A small network was shown many inputs. Here are its activations along a few directions, one row for each input.
In each table, some parts of the input vary, and every possible input appears once, in random order.
A made-up example of a description, with smaller parts first: one of 3 separate values, together with either a single point or one of 9 places around a ring or (one of 4 places along a line, together with one of 5 places around a ring).
Shared parts are said once, and a part with two or three values counts as separate values.
In the rows, 128 means zero.

Rows:
R1: [138  87 186 147  88  97 164  59 145 214  57 175 164 208 129 147  80  86]
R2: [109 126 217 157  22  85  90  56 151 158  98 183 107 191 164 157 123  90]
R3: [133  88 233 182  52  76 156  51 128 163  75 163 139 174 158 128 106 100]
R4: [148 120  56 114 198 167 181 224  85  86 159  87 153  59 106  99 163 169]
R5: [124 173   9  84 200 181 105 203 137  91 181  93 114  73  97 116 135 155]
R6: [128 160  72  97 172 161  94 193  99  46 218  97  86  50 131 121 186 166]
R7: [116 177  62  81 208 164  74 169 118  52 196  68  91  63 117 118 164 163]
R8: [128  86 202 168  55 100 176  82 142 204  43 176 167 189 135 127 107  93]
R9: [154 118  91 125 199 149 157 192  77  47 194  76 124  38 124  99 162 179]
R10: [ 92 146 207 147  62  89  75  37 170 162  79 159 114 208 155 156 100  84]
R11: [164 119  45  86 226 160 163 199  91 105 172  77 145  73  93 115 139 168]
R12: [101 136 157 147  55 106 101  70 194 208  64 182 132 211 126 152  72  82]
What do these inputs look like to the network?
Answer: one of 2 separate values, together with one of 6 places around a ring
Changing only the choice among 2 separate values turns R6 into R2. The same change can be made to R5. Which row results?
Answer: R12
Change only the choice among 2 separate values in R4. List by row number the other rows that result.
Answer: R8

Rows:
R13: [170  95 137 130 139 116 149 142  76  91 199 137 115  98 145 143 146 147]
R14: [144 120 153 139 170 104 132 110  95  68 155  72 119  93 141 113 126 158]
R15: [117 112 179 172  69 120 168 123 113 119  92 153 144 125 156 107 157 115]
R16: [120 122 151 167 147 128 146 149 113  66 140  95 127  72 140  93 142 156]
R17: [133 120 128 166 109 137 166 164 103  78 149 124 123  62 147  86 159 147]
R18: [ 99 126 155 166 100 120 142  91 184 189  42 150 166 186 113 123  70  97]
R19: [ 96 192 137 119  95 129  17 116 143  46 202 125  44  92 159 140 159 139]
R20: [159 131  30  72 211 162 145 197 100 122 191 121 139 106  98 151 132 148]
R21: [ 87 220  28  60 162 182   8 168 173  75 198 102  72 105 117 148 149 136]
R22: [150 132  49  61 239 167 132 155 112 122 161  83 131  87  82 123 134 150]
R23: [141 104 160 116 122 111 132  47 161 220  72 153 146 191 112 143  76  93]
R24: [154  86 187 135  98  99 151 104  86 135 141 163 132 161 159 160 142 114]
R25: [130 117 205 146 128  86 135  73 105 114 102  99 139 156 154 129 124 123]
R26: [ 66 192 135 122  51 110  17  58 221 179 104 178  76 209 138 168  93  74]
R27: [125 127 158 138 122  94 128  56 166 195  57 125 156 206 118 141  52  94]
R28: [147  96 141 124  91 107 146  87 148 216  97 191 148 211 125 171  69  88]
R29: [146  94 207 124 128 103 139  64 101 139 117 126 129 142 145 132 148 120]
R30: [134  98 132 142  50 118 157 128 163 224  65 191 158 188 109 142  94 103]
R31: [125 154  21 112 181 186 162 219 128 111 141 105 143  73 102  89 147 149]
R32: [141  88 178 152  56 109 161 146  99 144 109 161 141 136 144 132 166 126]
R33: [147 135  23  90 167 175 158 242 115 138 160 114 143  82  87 118 156 161]
R34: [134 150  44  85 242 151 123 163 116  96 143  53 141 101  95 120 110 157]
R35: [104 117 203 173 106 111 149 109 122 109  86 123 149 135 149 112 141 123]
R36: [111 122 132 164  62 131 162 105 176 198  48 181 161 177 120 118  88  91]
R37: [ 73 184 185 129  56 106  21  76 151  96 146 153  63 157 171 156 160 107]
R38: [161 100 156 118 168 120 138 101  91  93 172  99 108  80 130 115 150 153]
R39: [111 152  43 115 219 177 139 203 135  97 129  75 147  82  95  98 127 156]
R40: [157  98 128 146  97 126 160 186  89 104 167 131 122  72 132 113 168 158]
Changing only one part turns R15 into R17. The same change can be made to R29. Which row results?
Answer: R38
What do these inputs look like to the network?
Answer: one of 4 places along a line, together with either a single point or one of 6 places around a ring
Change only the place on the ring of 6 in R28. List by row number the other rows that result.
Answer: R18, R23, R27, R30, R36
Start at R39 and move only the place on the ring of 6, one step at a time. The first step leads to R34. Which rows follow, in order?
Answer: R22, R20, R33, R31

Rows:
R41: [145  86 144 149 103 113 191 116 134 199  64 157 176 169 111 126  93 110]
R42: [117 159 108 116 149 134  91 133 128  86 166 106  99 102 134 126 139 139]
R43: [157 110  58 112 185 159 184 204 103 130 140 103 160  88  97 108 132 156]
R44: [117 146 155 118 128 112  88  81 135 119 128 116 109 148 141 139 123 118]
R45: [153 113  44 110 185 170 188 221  98 122 145 109 158  76  97 104 146 157]
R46: [108 181  61  91 155 161  66 166 151  98 173 111  95 102 115 134 139 141]
R47: [145 117  98 125 165 147 158 185  98  93 157  98 136  74 119 106 154 160]
R48: [158 105  71 117 188 149 188 174 109 141 129 107 161 101  99 109 115 146]
R49: [108 176  74  97 158 151  68 136 157 109 162 114  95 115 116 135 121 131]
R50: [130  93 192 174  54 106 170 101 135 172  73 174 155 165 143 125 116 104]
R51: [146 113 111 130 169 138 162 155 104 104 145 102 137  87 121 107 137 150]
R52: [156  98  95 120 182 137 185 152 111 150 112 111 170 127 102 121 104 138]
R53: [116 151 131 119 142 123  89 112 130  96 149 110 107 127 138 137 128 130]
R54: [141  86 153 161  71 115 197 118 142 209  57 179 180 178 120 127  95  99]
R55: [112 167  80 110 145 155  93 180 118  66 181 109  97  77 132 121 172 151]
R56: [117 164  95 111 145 145  89 163 123  75 177 103  99  89 132 125 157 149]
R57: [139 131 113 122 147 138 125 167  98  74 181 104 110  75 134 118 165 158]
R58: [106 168  97 100 151 139  66 115 158 118 145 118 104 141 121 147 111 122]
R59: [136 100 168 145 124 113 161 109 118 148 102 133 149 142 131 125 123 122]
R60: [ 92 152 153 142  40 116  79  84 189 180  88 185 112 195 141 151 103  85]
R61: [130 113 183 142 106 104 127  93 117 129 125 139 122 143 147 136 133 120]
R62: [102 136 187 161  33 102 102  82 159 157  92 178 116 181 158 142 120  93]
R63: [156  94 119 120 168 127 184 119 117 172  91 117 173 147 105 123  99 125]
R64: [105 137 179 148  65  99  96  79 152 147 100 156 112 171 148 142 118 103]
R65: [128 106 199 158  68  94 130  82 126 145 104 158 124 156 150 136 125 112]
R66: [ 96 153 145 130  72 114  73  81 181 170  96 163 108 185 131 151 101  95]
R67: [138 119 150 129 145 116 125 116 105  94 152 112 119 113 140 131 136 139]
R68: [ 99 161 130 113 111 125  69  92 172 153 117 144 106 171 128 152 110 103]
R69: [108 162 121  99 137 128  65  83 164 141 124 123 107 162 124 149 106 109]
R70: [145 101 159 132 149 116 158 101 111 136 108 112 148 133 127 121 120 129]
R71: [108 145 164 132 103 110  92  89 142 131 121 137 110 157 145 143 126 111]
R72: [124 106 207 170  37  97 136  85 133 154  96 180 128 166 159 136 127 102]
R73: [134  93 184 161  86 104 164  98 127 163  81 152 151 155 134 124 115 114]
R74: [103 184  47  89 155 172  71 182 146  89 178 117  93  90 115 130 154 143]
R75: [139 114 175 128 132 106 124  84 110 117 131 117 121 134 143 133 130 127]
R76: [141 120  84 124 165 158 162 201  93  85 161 104 135  62 119 102 169 161]
R77: [144 106 135 133 163 126 159 133 105 114 129 107 146 113 124 119 126 142]
R78: [148  93 128 133 142 124 188 127 124 184  85 138 173 156 109 127 102 118]
R79: [140 127 127 127 151 128 127 137 103  84 169 107 111  88 136 119 147 148]
R80: [134 134  99 121 147 149 129 184  93  64 185 109 109  62 134 114 180 159]
What do these inputs look like to the network?
Answer: one of 5 places along a line, together with one of 8 places along a line
Changing only the place on the line of 8 turns R75 into R57. The same change can be made to R63. Which row results?
Answer: R43
Start at R74 and move only the place on the line of 8, one step at a time. The first step leads to R46. Which rows follow, in order?
Answer: R49, R58, R69, R68, R66, R60
